Each row below is a small network's average activation on inputs in which a field has the value named, seen along a few directions.
Related values have similar rows: they may be neighbours, one step apart, or belong to one group.

Other fields shift rows strongly along two fixed directions, in all tables alike. That doesn't count.
These rows show it; all are for the same value of a field, averaged over different records:
[ 14 -12  16   7  -3  -5  -3   6  -4  -2]
[ 27 -62  48  17  51  -4 -44  -1 -54 -35]
[-21  47 -12  -5 -69  -8  46  -3  49  47]
[ 36 -13  -1  18 -12  -1   1  21  11  -6]
[ 11 -13  18   7  -3  -5   2   4  -2   2]
[ 55 -10 -15  19 -26   3   6  32  25  -6]
[-36  -9  37  -9  10 -17  -4 -21 -16  22]
[ 66  20 -48  19 -70   6  42  52  69   9]

Field H:
h10: [-17 -24  49  -4  36 -11 -27  -6 -35 -10]
h11: [-77  35  33 -22 -23 -21  21 -41   6  57]
h2: [-48   5 -11  -7  10 -15  10 -35  -8  13]
h16: [ 50 -11 -34   3 -27  -8  14  29  28 -17]
h14: [ -7 -16  13  13  44  17   2  -7 -18  -7]
h17: [-13  29 -12  -5 -14  25   3   1  10  17]
h7: [ 17  23 -33  -8 -20   6  -4  16   1 -11]
h13: [-69  52 -31 -39 -38   2  20 -24  24  44]
h18: [-20   8   0  -7  -3 -21   0   3  -7   2]
h6: [-11 -40  24  -1  48  -6 -27 -38 -36  -7]
h8: [ -2   2 -29  -2   7   5  13   4  16  -8]
h5: [-57  39 -12 -10 -33 -20  28 -44  22  27]
h4: [ 74  -6 -11  21   9  33 -30  39   3 -40]
h12: [ 43  16 -12   5  -6   8  -6  33  13  -8]
h9: [-77 -19  31 -28  59  -1 -21 -45 -59  -3]
h3: [-11  -9   5  -8  26  22  -4  -5 -23  -5]
h15: [ 65 -45 -11  38  36  19 -21  16  -7 -48]
h1: [  7  13  -2 -12   9  -4 -15  13  -8 -24]
Each value of H is a pair of two hidden parts, and every pair occurs once (9 first parts, 2 second parts).
Question: h11 and h16 share the first part; h11 and h14 share the second. Which value has the first part of h14 and the second part of h16?
Answer: h8
Question: h9 and h3 share the first part; h9 and h18 share the second. Which value has the first part of h18 and the second part of h3?
Answer: h10
Question: h15 and h2 share the first part; h15 and h4 share the second. Which value has the first part of h4 and the second part of h2?
Answer: h7

Field L:
l6: [ 90 -11  -7  27 -66  -7   7  35  33   8]
l1: [-88  33   2  -5   2   5  68 -39  13  58]
l4: [ 58 -38 -21  17  54  48 -51   6 -26 -50]
l12: [-21   0 -23 -35  -8   1   1  23  -1 -18]
l2: [ 38 -47 -55   4  37   1 -11  22 -14 -55]
l15: [ 80  42 -37  28 -53  -5  20  76  58 -18]
l7: [-16 -29 -27  -6  44  17 -33 -26 -47 -23]
l5: [-15  21   4 -12   2 -24  12 -22  26  -7]
l16: [-23  -6  30 -10  81  17 -35 -37 -57 -19]
l14: [-14  31  -8 -12 -44  -6  55  30  60  52]
l18: [-23 -15  26  12  27 -45 -17 -45 -26   3]
l13: [  5   7  11  13  -4  23 -43  28 -18 -14]
l3: [-59  62  22 -40 -16  11   2  -8   3  46]
l8: [-24 -13  35   2 -29  -6  25  -7  17  49]
l17: [ 43 -56   9  34  29  13 -11   3   1 -31]
l10: [-28 -20  65  -8  15 -37 -24 -18 -47  -2]
l11: [ 14  30 -45 -12 -46  20  17  30  22   2]
l9: [-16   9  19   2 -24 -27  17 -52   3  20]
Each value of L is a pair of two hidden parts, and every pair occurs once (9 first parts, 2 second parts).
Question: l18 and l10 share the first part; l18 and l9 share the second. Which value has the first part of l9 and the second part of l10?
Answer: l6
Question: l1 and l14 share the first part; l1 and l7 share the second. Which value has the first part of l7 and the second part of l14?
Answer: l11
Question: l5 and l15 share the first part; l5 and l16 share the second. Which value has the first part of l16 and the second part of l15?
Answer: l3
